Each row below holds a small network's activations on one input, seen along a few directions.
In each table, some parts of the input vary, and every possible input appears once, in random order.
A made-up example of a description, with smaller parts first: line(6) and (point or ring(11) or (values(3) and ring(8))).
Shared parts are said once, and a part with two or three values counts as separate values.
(in the rows, 128 means zero)

Rows:
r1: [ 78 127 125 120 121 103 120 132 102 168 133 144 161 147 159 189 126 142
 129]
r2: [102 148 111 129 119 106 127 124 143 183  93 166 134 125 112 104 160 119
  86]
r3: [177 127 148 143 181 183 180  98 142 147 130 134 137 165 147  74 154  97
 144]
r4: [159 124 158 112 181 173 153 106 114 167 134  89 151 162 159 126 115  81
 142]
r5: [139 138 103 104  95 120  95 158 124  66 191 147 124 123 102 157 106 173
 128]
r6: [135 117 134 146  97 140 128  66 138 127 135  91 167 142 116  83  76  85
 117]
r7: [ 57  75 134 193 135  71  89 129 123 104  80 110  68  73 164 116 157 151
 142]
r8: [101 143 131 108 162 126 124 147 116 190 112 148 145 147 153 172 170 119
 123]
r9: [ 77 140 114 147  81  95  97 104 135 152 111 153 154 130 110 131 126 128
  94]
r10: [142 147 130  85 110 125 138 182 116 105 147 121 133 128 117 198 100 163
 136]
r11: [186 166 125  96 147 154 167 177 146 107 116 171 100 130 100 130 185 158
 134]
r12: [159 124 134 130 133 156 157  86 146 161 117 104 144 140 116  56 108  77
 109]
r13: [139 163 112 111  69 119 115 150 150  91 124 131 118 114  69 145  99 149
 104]
r14: [117  57 162 198 142 113 121  86 123  84 112  54  74  75 165  71 109 101
 174]
r15: [163 165 135  69 149 147 141 193 125 128 124 126 115 129 108 179 143 143
 136]
r16: [136  94 120 143 128 146 105  69 115 106 199 113 169 148 150 101  75 113
 146]
r17: [165 171 110  93 102 130 144 168 154 123 105 142 101 107  72 116 136 140
  99]
r18: [139 107 149 122 143 149 148  90 103 143 153  86 169 162 166 143  68 100
 151]
r19: [ 79 113  99 146 108  99  75 110 109 132 176 170 157 141 141 148 132 154
 120]
r20: [122 145 120 138 167 130 152 135 139 168 107 193 131 150 140 120 210 134
 120]
r21: [117  97 134 156 119 103 108 178 127  37  91  95  35  50 121 129 132 162
 153]
Question: What do these inputs look like to the network?
Answer: values(3) and (point or ring(6))
Question: The inputs of r14 and r21 match in every part but the values(3) part. If r3 is changed in the same way as r14 into r21, which row does it become?
Answer: r11
Question: A walk changes only the ring(6) part. It starts at r8 and steps to r1. List the rest of the walk in order.
Answer: r19, r9, r2, r20
Question: Which other rows does r15 become when the values(3) part takes its other values? List them by row number.
Answer: r4, r8

Rows:
r22: [ 67 102 133 156 106  83  96 132 111 114 117 111 118 104 152 168 111 149
 139]
r23: [ 97 145 123 103 115 114 121 131 108 168 141 145 178 162 141 191 114 138
 117]
r24: [111 152 107 117 118  85 121 224 142  93  75 176  48  69  96 160 202 195
 117]
r25: [139 127 133 105  96 131 124 142 112  90 155  92 139 126 120 174  66 139
 143]
r26: [150 136 149 133 169 163 178  83 140 206  99 123 158 164 145  77 149  65
 117]
r27: [133 122 133 132 165 151 148  97 116 169 157 155 173 176 164 126 147 115
 141]
r28: [ 80 110 105 176  75  85  83  89 141 116 121 139 119 101 110  85 117 132
  99]
r29: [192 117 159 133 156 178 179  93 147 128 110  68 119 133 126  57  98  74
 140]
r30: [174 107 143 133 152 167 149 106 121  88 169 102 133 144 146 109  96 120
 161]
r31: [183 187 116  71 107 130 143 230 151  69 113 155  68  93  59 170 162 185
 125]
r32: [122  91 157 181 163 135 149  81 138 150  67  89 101 108 155  52 148  77
 139]
r33: [ 86  88 135 155 149 104  93 125 108 122 129 104 108 105 166 139 133 128
 148]
r34: [107 154  94 125  85 118 107  90 144 168 144 173 183 155  98 110 120 118
  81]
r35: [116 131 127 103 156 136 119 125 105 179 156 140 168 161 157 160 134 120
 129]
r36: [157 115 137 104 141 151 122 134 110  98 168  88 127 128 136 144  83 121
 152]
r37: [138 202 103  72 128 124 139 224 145 144  95 208 106 131  81 187 206 181
  94]
r38: [149 136 109 125  67 130 111 102 147  89 159 118 146 123  76  90  72 123
 102]
r39: [103  80 142 182 157 121 121  96 118 112 129 119 113 121 175 104 147 124
 160]
Question: The inputs of r36 and r33 match in every part but one. If r29 is changed in the same way as r36 into r33, which row does it become?
Answer: r32
Question: What do these inputs look like to the network?
Answer: values(3) and (point or line(5))
Question: Which other rows does r27 become when the values(3) part takes its other values? List them by row number.
Answer: r30, r39
Question: List by row number the other rows that have the values(3) part in common with r23.
Answer: r26, r27, r34, r35, r37

Rows:
r40: [ 87 108 142 140 140 103 138  90 108 198 114 125 169 138 171 135 144  97
 139]
r41: [ 68  83 131 185  99  84 113  95 130 127  73 100 110  85 142  89 118 112
 121]
r42: [185 109 135 118 199 183 170 146 125 107 124 121  95 130 151  83 144 120
 148]
r43: [105 152 100 144  71  76 130 184 154  73  87 189  77  85  85 145 169 206
 112]
r44: [175 120 155 115 155 174 165 142 123  88 137  82 125 149 140 137  85 126
 153]
r45: [ 75  91 148 180 136 104  84  95 122 123 100  98 115  97 151 116 153 100
 149]
r46: [ 83 131 126 142 134 132 114  73 125 203 103 143 193 170 144 116 138  82
  97]
r47: [109 151 112 124 130 112 136 202 127  91 104 196  99 128 129 195 183 207
 128]
r48: [119 201  97 102 103 128 133 167 149 154 120 232 162 173  85 174 189 169
  81]
r49: [174 120 145 136  96 139 161 123 149  69 120  75 103 106  98  89  73 124
 134]
r50: [ 72  84 143 163 160 118 118 112 103 143  91 108 132 128 184 137 130 114
 139]
r51: [143 134 157 127 168 134 179 114 130 202  99 117 129 141 156 116 160  95
 141]
r52: [127 162 112  81 107 101  68 213 129  84 129 128  73  74  77 186 150 168
 122]
r53: [132 148 120 116 100 158 121  71 123 152 166 133 213 189 120 142  71  98
 109]
r54: [199 132 135  95 178 168 190 124 130 165 146 138 132 140 137  81 158 103
 148]
r55: [133 177 105  44 109 103 124 209 117 162 144 156 127 115  96 206 143 161
 111]
r56: [ 74  78 119 180 121  94  49  81 114 106 183 113 128 109 155 111 117 127
 143]
r57: [121 101 138 135 125 144 124 111  99  91 154  97 151 148 159 162  62 132
 152]
r58: [ 84  95 114 140 125  94 104  76 101 181 196 143 182 150 175 130 108 124
 132]
r59: [130 203  90  45 104 132 101 194 135 166 135 177 152 145  68 188 137 145
  67]
r60: [135 125 136 113 105 129 144  88 105 147 177 114 188 158 147 160  76 114
 151]
r61: [189 144 153  93 134 159 185 120 130 145 160 100 163 159 128 135  99 108
 153]
r62: [122 174 111 101 109  99 157 182 131 150 128 212 137 141 114 192 196 187
 126]
r63: [113 159 118 139 106  97 100 185 146  70 112 186  81  99  96 173 205 194
 140]
r64: [184 108 123 139 140 147 167 128 151  90 107 114  72  87 108  33 132 117
 129]
r65: [126 109 143 151 101 130  90  93 117  71 163  86 133 118 127 142  85 118
 162]
r66: [186 167 137  96 130 188 162 103 147 149 149 119 187 190 101 116  93  91
 111]
r67: [ 81 118  98 141 119 122  80  58 118 185 185 161 206 182 149 112 103 108
  90]
r68: [ 70  70 114 163 145 108  84  98  95 125 173 125 145 139 188 132  95 141
 133]
r69: [ 67  70 103 185  84  75  78  81 121 109 156 116 123  97 145  83  82 140
 116]
r70: [120 154  94  86  72  81  98 212 137  86 104 132  68  61  67 159 115 180
  94]
r71: [126 109 148 172 129 113 155 119 151 129  59  93  69  87 127  70 134 109
 124]
r72: [180 127 160 130 131 160 132 124 141  67 146  72 108 119 108 116 108 111
 162]
r73: [139 157 142 128 163 162 155  97 147 207  88 135 154 173 129  97 154  79
  99]
r74: [190 117 140 134 175 168 137 128 143  87 133 110  77 100 119  62 167 104
 158]
r75: [119 101 128 156  64 110 118  92 124  73 136  89 129 105 117 114  50 131
 134]
r76: [196 155 120  98 174 196 168 107 147 169 135 157 157 172 110  62 151  87
 105]
r77: [121 153 106  66 130 116 103 230 111 105 120 139  90 103 110 208 129 182
 112]
r78: [128 110 158 150 188 148 159 136 124 146  77 100  92 130 170 119 147 111
 142]
r79: [132 117 164 166 165 134 126 119 143 126  85  90  74 100 137  98 169  97
 151]
Question: What do these inputs look like to the network?
Answer: line(5) and (values(2) or ring(6))
Question: The inputs of r68 and r56 match in every part but the line(5) part. If r47 is changed in the same way as r68 into r56, which row does it become?
Answer: r63
Question: The inputs of r40 and r50 match in every part but the line(5) part. If r51 is changed in the same way as r40 into r50, which row does it become?
Answer: r78
Question: Which other rows does r43 become when the values(2) part takes its other values? List them by row number.
Answer: r70
Question: Which other rows does r52 become when the values(2) part takes its other values? List them by row number.
Answer: r63

Rows:
r80: [172 201 129  42 147 179 162 140 130 225 131 144 199 196 103 167 124  86
  91]
r81: [170 131 141 100 139 120 173 204 138  94  83 100  51  70 109 126 146 152
 145]
r82: [ 99  92 131 179  95 119 145  28 129 166 125 107 184 154 152  66  67  83
 112]
r83: [172 186 107  73 148 161 176 162 134 164 166 221 179 195 116 166 180 162
 117]
r84: [149 100 180 182 177 162 167  74 137 131  87  83 116 134 164  77 152  74
 171]
r85: [131 166 108 129 109 107 115 187 164 101  87 165  58  90  74 120 180 170
  96]
r86: [142  74 140 156 189 161 131  76 108 138 148  94 119 131 182  68 112  86
 154]
r87: [ 69 140  91 127  94  75  74 162 128 127 106 183 112  89 102 151 180 162
 101]
r88: [124  82 139 156 143 140 102  57 124 138 177  80 164 143 154  70  88  79
 136]
r89: [111 124 119 126  76  94  87 132 113  84 176 118 125 107 118 176  87 160
 146]
r90: [160 134 126 115  98 145 121 165 135  33 131 106  99 106  89 143  90 156
 136]
r91: [ 37 104 125 150 121  73  83 150  97 135 119 135 130 122 172 206 130 167
 132]
Question: What do these inputs look like to the network?
Answer: values(2) or line(4) or ring(6)
Question: What sort of input is r87?
Answer: ring(6)
